Each row below holds a small network's activations on one input, seen along a few directions.
Each table varies a few parts of the input and shows all the possible inputs, shuffled.
Descriptions start from the smaller parts, as in this example, which fits no table here: ring(8) and (point or line(11) or (values(3) and line(4))).
Shared parts are said once, and a part with two or three values counts as separate values.

Other details of the inputs shift rows strongly along three fixed directions, in all tables alike. That doesn't count.
These rows show it; all are for the same input, with only those details redrawn:
[-35 -23  28 -11   9 -14  29 -38  -1  28 -25]
[ 37  17 -34  15  -4  13 -19  30  -7 -19  16]
[-16 -12  11  -6   5 -11  15 -19  -2  17 -17]
[  4 -10 -21  -2  -2  -2   5 -27 -16   4 -16]
[-21   4  39  -8  10 -25  12  31  21  26 -10]
[-5  8 36 16 14 14  9 39 19  3 28]
[ -1 -15   1  18   8  33  15 -29 -12  -7  18]
[ -2 -16   2  17   8  32  16 -30 -12  -7  17]

Table:
row 1: [-11 -18   8  19   1  40  22 -31 -11  -9  23]
row 2: [ 16  22 -31 -14 -13 -43 -17  25  -2  11 -42]
row 3: [  5  -3 -32  -2  -7 -10  -2 -24 -17   3 -26]
row 4: [ -3  -3 -29 -16 -10 -33  -1 -26 -15  16 -50]
row 5: [ 28  -5 -30  -2  -1  15 -22 -26 -14 -25  16]
row 6: [ 15  18 -25 -16  -9 -40 -12  24  -2  12 -36]
row 7: [ -5   6  42   2  16   7 -10  29  26  -7  34]
row 8: [-8  8 34 18 13 15  6 40 20  1 26]
row 9: [-11 -17   6  19   1  40  22 -31 -12  -8  24]
row 10: [ 33  11 -23   1  -7  16 -30  22   1 -31  32]
row 11: [-12 -15 -18 -16  -6 -24  16 -56 -22  20 -47]
row 12: [-33   2  39  -5   4 -18  17  20  18  24 -11]
row 13: [-9  5 41  0  9  9 -9 31 27 -9 34]
row 14: [ 17  16 -11 -17  -8 -23 -32  31  13 -10   0]
row 15: [-24 -13   8  -1  -3  -1  20 -32  -7  12 -19]
row 16: [-35 -19  28 -10   8 -14  30 -38  -3  28 -27]
row 17: [-29  10  36 -15   1 -40   8  41  25  31 -23]
row 18: [ 30  18 -33  16 -12  18 -14  33  -8 -20  19]
row 19: [-6 14 32 17 11 13  6 40 19  0 21]
row 20: [ 34  12 -26  -1  -9  12 -31  20   0 -30  28]
row 21: [ -9 -13   6  19  -1  40  23 -30 -12 -11  21]
row 22: [ -2   9 -18 -12 -14 -30  -2   2  -5  11 -37]
row 23: [ -6 -14 -31 -12  -8 -20   3 -45 -20  13 -41]
row 24: [-32  11  39 -16   0 -41  12  35  24  31 -29]
row 25: [ -5 -16  11   8   5  36  -1 -31  -1 -22  34]
row 26: [-10  11  35  15   4  17  12  42  17   1  27]
row 27: [ 28  -3 -34   1  -3  17 -26 -23 -11 -28  16]
row 28: [ 22  17 -14 -23 -11 -29 -32  36  11  -7  -2]
row 29: [ 42  14 -31  -1  -2   5 -37  21  -1 -27  23]
row 30: [-15  -1  52  -7  19  -1  -1  21  27   5  26]
row 31: [ -8 -11   6  20  -1  39  23 -30 -13 -10  20]
row 32: [ 22  14 -32  -9  -8 -27 -16  23  -5   4 -23]
row 33: [-24 -18   4  -4  -3  -3  18 -36  -8  12 -21]
row 34: [ 21  -3 -41  10  -5  15  -3 -26 -24 -11  -3]
row 35: [ -2 -14  -1  16   7  31  14 -30 -13  -5  16]
row 36: [ 25  15 -28 -20  -6 -31 -37  21   5  -8 -13]
Question: What do these inputs look like to the network?
Answer: line(4) and (values(3) or line(6))
Question: Change only the values(3) part in row 13. List by row number the other rows that result.
Answer: row 14, row 25
Question: Change only the line(6) part in row 34. List by row number the other rows that result.
Answer: row 6, row 11, row 16, row 32, row 35

Table:
row 37: [  1  -7 -22  11 -13  23   6 -31 -19 -10   8]
row 38: [ -5   6 -13 -16 -11 -27 -16  23   6   6 -13]
row 39: [ 22  21 -32  10 -15  16 -33  36   4 -28  26]
row 40: [ 35   7 -50  -6  -3 -12 -10  -2 -23  -1 -23]
row 41: [ -3  -2  -6 -22   6 -44   0   0   3  23 -48]
row 42: [ 13  -5  -7  27  14  41  -1 -15 -12 -20  24]
row 43: [ 17   3  -9  -6   0 -22  -9   7  -2  12 -16]
row 44: [-21 -21  -8 -10  -9  -7  18 -47 -13   5 -22]
row 45: [  7  17 -23  -7 -19 -13 -13  20   0 -10 -18]
row 46: [-3  3 14 16 15 21  0 -6  5 -7 11]
row 47: [ -2   6  18  -5  17 -20 -13  38  22  13   5]
row 48: [  6 -15  23 -32  11   0 -17 -48   6 -18  22]
row 49: [-18  -5  49   9  26  11  16  20  18  15  26]
row 50: [ 29  17 -28  11 -13  14  -9  35  -8 -19  21]
row 51: [-33 -17  25 -16 -12 -26  23 -25   0  26 -27]
row 52: [-13  -2  20  13  -4  19  26  -6   0   0  12]
row 53: [  9   9  17 -40 -13 -13 -31   5  15 -25  22]
row 54: [  0 -16  -2   3  15  11   7 -24  -9   8  10]
row 55: [-11  19  26   5  -2  -4  -2  55  22   2   7]
row 56: [ -6 -14  -1 -29   4 -49  -7  -9   7  26 -42]
row 57: [ 23 -14 -10  17  11  36  -1 -12 -11 -12  33]
row 58: [ -1   2 -18 -10 -15 -15 -10   8   4   0 -15]
row 59: [ 17  10 -28 -12  -3 -33   1  -6 -16  14 -44]
row 60: [  5  12  20  -3  16 -22   4  43  15  17   3]
row 61: [-16 -13 -11  -4 -11   4  20 -41 -21   8 -22]
row 62: [  7  20  -9   1 -16  -8   5  28  -2   0 -13]
row 63: [-36  -7  12 -12 -11 -16  10 -31  -2  13 -34]
row 64: [ 31  18 -38   6 -18   8  -7  32 -13 -17   5]
row 65: [ 32  11 -49  -1  -7 -14 -17  -7 -17  -2 -22]
row 66: [-13  11  33  -5  16 -21 -14  36  29  15   5]
row 67: [ 16  19  -9   7   3 -11  -3  16  -2   8 -18]
row 68: [ -2 -11  15  12  20  13  10 -10   4  -2  16]
row 69: [ 26  10 -34   2 -21   3 -31  23  -1 -27  11]
row 70: [-9 16 26  2 -2 -6  2 58 22  1  9]
row 71: [-10   6  17  24  -5  32  20  -1  -3  -6  16]
row 72: [-36 -14  14 -17  -9 -20  16 -36   0  14 -30]
row 73: [-18  -2  17  13  -3  29   2  -3  10 -15  27]
row 74: [  5 -21 -18   4 -13  25   7 -31 -20 -10  13]
row 75: [-3 -4 16 15 18 19 15 -7 -6  6 12]
row 76: [ -2  -7 -12  17 -13  32  13 -32 -16 -13  11]
row 77: [ 14 -13  -4  18  10  37 -12 -19  -4 -23  32]
row 78: [  1 -15 -18   7  -7  30   8 -28 -18  -9  19]
row 79: [ 27  12 -33   2   1  -6 -24   7  -8 -16  -3]
row 80: [-13 -21   3  -5  -7   4   5 -19  -2  -2   2]
row 81: [-26 -20   0 -16  -9  -7  21 -41  -9  17 -22]
row 82: [ -9  11  25  -8  12 -23 -11  31  27  11  -6]
row 83: [ -5 -10   4   5  12   6  11 -30 -10  11   1]
row 84: [-21  -7  54  12  27  12  11  20  28   8  27]
row 85: [ 13  12  -6   1   6 -19   2   9  -2   9 -13]
row 86: [-22   1  53  11  24  13  13  17  21   5  18]
Question: The inputs of row 76 and row 65 match in every part but one. If row 64 is changed in the same way as row 76 into row 65, which row does it become?
Answer: row 40
Question: The inputs of row 75 and row 61 match in every part but one. If row 82 is changed in the same way as row 75 into row 61, which row does it become?
Answer: row 73
Question: What do these inputs look like to the network?
Answer: values(2) and (point or (line(4) and line(6)))
Question: Change only the values(2) part in row 39. List by row number the other rows that result.
Answer: row 66
Question: Change only the line(6) part in row 42. List by row number the other rows that result.
Answer: row 41, row 47, row 56, row 68, row 84
Question: Change only the line(6) part in row 65. List by row number the other rows that result.
Answer: row 43, row 59, row 67, row 83, row 85
